Each row below holds a small network's activations on one input, seen along a few directions.
Each table varies a few parts of the input and shows all the possible inputs, shuffled.
Descriptions start from the smaller parts, as in this example, which fits no table here: one of 3 separate values, together with either a single point or one of 11 places along a line or (one of 6 places along a line, together with one of 8 places around a ring).
Shared parts are said once, and a part with two or three values counts as separate values.

Other details of the inputs shift rows strongly along two fixed directions, in all tables alike. That doesn't count.

Table:
R1: [  1   9   4 -13   7   2   7  18   4  -6   3  -3]
R2: [  4   6   7 -11   9  -2  10  15   2  -2   4 -14]
R3: [-13  14   8  12  15   9  17   5   2  -1 -18  14]
R4: [-24  33  28  -1  21  -7  13  14   8 -12  21 -14]
R5: [  0 -24 -10 -36 -15   5   0  -4  23   0 -15  -4]
R6: [ 42 -35 -27 -31  -5   3  -6 -21  20  13  -7 -24]
R7: [ 19  -9 -16  48 -20   4 -28   1 -41   2  13  20]
R8: [  0  11  12   6   7  -7   4   8  -1   0  12 -14]
R9: [-18   6   9  -5  -8   4  -1   5   2 -11   2   6]
R10: [ 34   1  -8  57 -11  -5 -26 -19 -36  11  25  -5]
R11: [-33  24  18   3   9   1   4  22   0 -26  13  12]
R12: [ 19  -9 -11  51 -29   6 -28  -7 -46   7   9  19]
R13: [  1 -22   0 -36  -6  -7   2 -11  20  11 -12  -8]
R14: [ 15  -7  -2  42 -27   1 -19  -6 -47  11   7  16]
R15: [ -2   4  -1  -3   5   0   1  20  -1 -10   4   6]
R16: [-13   3   2  -2  -1   2  -3   9   3 -15   6   8]
R17: [ 28  -8  -3  56 -16 -10 -26 -11 -43  17  13   3]
R18: [ 17 -20  -9 -34   3  -5   3 -14  33   7  -2 -28]
R19: [ 22  -8 -21  56 -22   5 -36 -12 -42  -2  19  21]
R20: [-12  -1   2  -6  -2   2   0  19   0 -10   0   8]
R21: [-16  19   7  13  16  10  14 -11  11  -7 -11  15]
R22: [ 16  -2  -4  51 -27   3 -27 -24 -46   8  19  18]
R23: [-16   2   5  -9   1   0   3  19   5 -13   1   7]
R24: [ 11 -20 -20 -35   2   2  -1  -4  31  -8  -5  -6]
R25: [-26  27  31   6  15 -11   7  11  -1  -8  16  -6]
R26: [-37  31  11  12  20   1  23  20  -8   2 -14   9]
R27: [ -3 -22  -9 -39 -13   4   2  -4  26  -3 -16  -5]
R28: [-15  16   8  12  16   9  16  -3   7  -5 -15  14]
R29: [ 22  -8  -3  54 -23  -6 -27 -16 -50  18  12  12]
R30: [-26  27  32   6  16 -10   7   8   0  -8  18  -6]
R31: [ 26   2 -22  50 -10   4 -31 -15 -32  -6  25  16]
R32: [-20  34  25  -4  23  -3  16  16   4 -16  20 -12]
R33: [ 22 -31 -26 -17   0  14   6 -28  27  13 -34   1]
R34: [ 13 -23 -19 -34   0   2   0   2  26  -5  -8  -5]
R35: [-19  32  27   7  18  -9  11  17   0 -11  19 -12]
R36: [-34  24  30  -1   0  -2  11  15 -10 -12   9  10]
R37: [-23  22  16   2  14  -1  11  36  -5 -17  10  11]
R38: [  6 -23   0 -37   1  -9   4  -5  28  10 -12 -20]
R39: [-17   6  -8  -6  12   3  16  -1  10  10 -23   1]
R40: [ 39   0 -13  53  -9   1 -24 -15 -41   9  22  -3]
R41: [ 40 -33 -31 -27  -9   6  -9 -15  18   9  -8 -12]
R42: [ -2   5  13  -7   8  -9   8  15   6  -1   4 -16]
R43: [ 39  -2 -13  51 -10   1 -22 -12 -42  10  21  -3]
R44: [  0  11  12   6   7  -8   4  11  -2   0  10 -13]
R45: [  1 -23   0 -35  -6  -8   4  -8  19  11 -14  -8]
R46: [ -2   5  -1   4   4  -1  -2  16  -4 -11   7   8]
R47: [ -4   8  -2   3   5   0  -3  10   1 -15  11   7]
R48: [-29  31  19  16  22   8  20   6   5 -12  -9  17]
R49: [ 45 -35 -30 -25  -7   3  -9 -26  18  13  -5 -23]
R50: [ 26 -39 -20 -22 -17  -4 -13 -31  12  20 -11  -8]
R51: [  7 -17 -13 -18   7  11  14 -13  26   8 -32   3]
R52: [-11  -4 -14 -17  10   4  17  -1  16  13 -30  -2]
R53: [-25  23  32   6  11 -15  11  25  -7  -5   8  -4]
R54: [-30  28  22   9  23   7  27  19   3  -8 -17  14]
R55: [-15   1  14  -7  -9  -2   6  11  -9   0  -2   7]
R56: [ 27 -41 -19 -23 -18  -5 -11 -23   9  22 -15  -8]
R57: [  0  14   2 -11  10   1   5  10   6 -11   8  -4]
R58: [ -3 -23  -1 -41 -13   0   8  -4  19   5 -17  -4]
R59: [  3   7   3 -10   6   2   7  19   0  -5   2  -3]
R60: [-38  25  32  -9   2  -1  12  11  -1 -14  10   8]
R61: [-18   8  -8  -8  14   3  17  -4  13   9 -22   1]
R62: [ 34 -42 -21 -19 -14  -7 -15 -29  17  21 -10 -19]
R63: [ -9  10  17   4   6 -10   0   2  -1   1  10  -8]
R64: [ -8   6  17   4   4 -12   2  10  -4   3   6  -7]
R65: [-19   3  17 -11  -7  -2   8  10  -4  -3  -2   6]
R66: [-12   4   2   4  -2   1  -5  14  -4 -13   6  10]
R67: [-21  36  20  -6  19  -1  12  20   6 -22  17  -2]
R68: [-15  -2 -15 -27  13   5  18 -12  29  11 -27  -5]
R69: [ 16 -14 -13 -41   4   3   6   0  28  -2  -7 -13]
R70: [-18  10  10   1  -7   4  -3   3  -1 -13   5   7]
R71: [ 41 -31 -34 -25  -9   6 -13 -24  19   6  -4 -13]
R72: [-20  26  29   0  16 -11  17  31   1  -8   9 -12]
R73: [ 13   3 -28  51  -6   8 -15 -28 -30  20  -6  12]
R74: [ 26 -43 -31 -22 -28   7 -15 -20  13  11 -18  -3]
R75: [ 22   2 -16  60  -4  14 -16 -33 -26   7  -3  22]
R76: [  0 -25  -7 -37 -14   3   4   7  20   3 -20  -3]
R77: [-15  28  25   2  18  -4  18  31  -9  -9  11  -7]
R78: [ 21 -32 -43 -22  -4   8  -1 -40  28  26 -33  -7]
R79: [-16   6  11   0  -8   2   0  14  -7  -7   0   9]
R80: [-41  40  11  15  22   2  18   3   1  -4  -5   9]
R81: [  2 -25   0 -35  -7  -8   7   0  16  13 -18  -8]
R82: [-33  26  33   1   9  -8   8   6  -5  -7  14   5]
R83: [ -2 -23  -3 -39 -13   0   5  -8  20   5 -14  -4]
R84: [ 36   1 -16  49 -12   4 -26  -8 -40   5  19   9]
R85: [ 10 -21 -18 -35   1   2   1   1  29  -6  -7  -5]
R86: [-21  12  22  -3   4  -7   3   0   0  -2   7   3]
R87: [  5  15   6   1  11  -1   5   2  -1  -6  15 -13]
R88: [ 21  -4 -20  59 -20   7 -38 -19 -41  -5  24  21]
Each input here is: one of 8 places along a line, together with either one of 2 separate values or one of 9 places around a ring.
Changing only the place on the line of 8 turns R26 into R52. The same change can be made to R54. Which row results? -> R3
Changing only the place on the line of 8 turns R30 into R25. The same change can be made to R21. Which row results? -> R75
Changing only the place on the line of 8 turns R33 into R48. The same change can be made to R58. Which row results? -> R36
List by row number the other rows that have the place on the line of 8 in common with R13. -> R5, R6, R10, R19, R28, R62, R69, R73, R83, R85
Start at R67 and move only the place on the ring of 9, one step at a time. The first step leads to R32. Which rows follow, in order? -> R4, R30, R82, R60, R70, R88, R31
Which other rows does R45 become when the place on the ring of 9 takes its other values? List them by row number. -> R8, R34, R38, R40, R41, R58, R66, R74
Which other rows does R51 become when the choice among 2 separate values takes its other values? List them by row number. -> R39

Table:
R89: [-23  -2  11 -21  -3  -4  10   2  13   1  -7  -6]
R90: [-32  23  23   3   1   1   6  12  -7 -14   9  16]
R91: [  9 -21 -14 -13  -5   4   2   3   3  13 -13  -1]
R92: [-29  24  25   4   3   6   8  21  -4 -20   6  16]
R93: [-25  26  39 -23   5 -15   4  44  -1 -24  28 -14]
R94: [-20   3   5 -11   6   3   8  18  11 -17  -8  10]
R95: [ 18   2 -19  43   0   8 -17 -11 -17   0   7  12]
R96: [ 34 -21 -29  11  -5   7  -8 -15  -3  21  -8  -6]
R97: [-15   6   2 -19  13  -6   6  -6  23   0  -5  -4]
R98: [  5  13  -1  50  -3   0 -17 -20 -34   8  14   1]
R99: [  0  -1   9   8  -1  -4   3   5 -16   7  -5   5]
R100: [ 33 -30 -29  -7 -11   9 -15 -38  10  11  -6  -2]
R101: [  2 -27   0 -51  -7  -5  16  -3  38   9 -26 -16]
R102: [ -5   9  -6  16  -5   2  -2  11 -21  -5   0  12]
R103: [ 11 -21  -7 -50  12  -2  18  -5  40  13 -27 -21]
R104: [ 25  -4 -14  27  -7  12 -15 -21 -15  -1   4   8]
R105: [ 24   1 -26  32  -4   5 -11 -11 -20   6   2   4]
R106: [-29   8  12 -11   0  -5   5   6   7  -3   0   7]
R107: [ -1  25  26  18   9 -13  -3  24 -17 -18  45 -11]
R108: [ 16 -13  -6  -8   1  -3   1 -17  10  12 -12 -13]
Changing only one part turns R92 into R104. The same change can be made to R94. Which row results? -> R95
What is each input in this table made of? -> one of 2 separate values, together with either a single point or one of 9 places around a ring
Which other rows does R91 become when the choice among 2 separate values takes its other values? List them by row number. -> R96
Which other rows does R102 become when the choice among 2 separate values takes its other values? List them by row number. -> R105
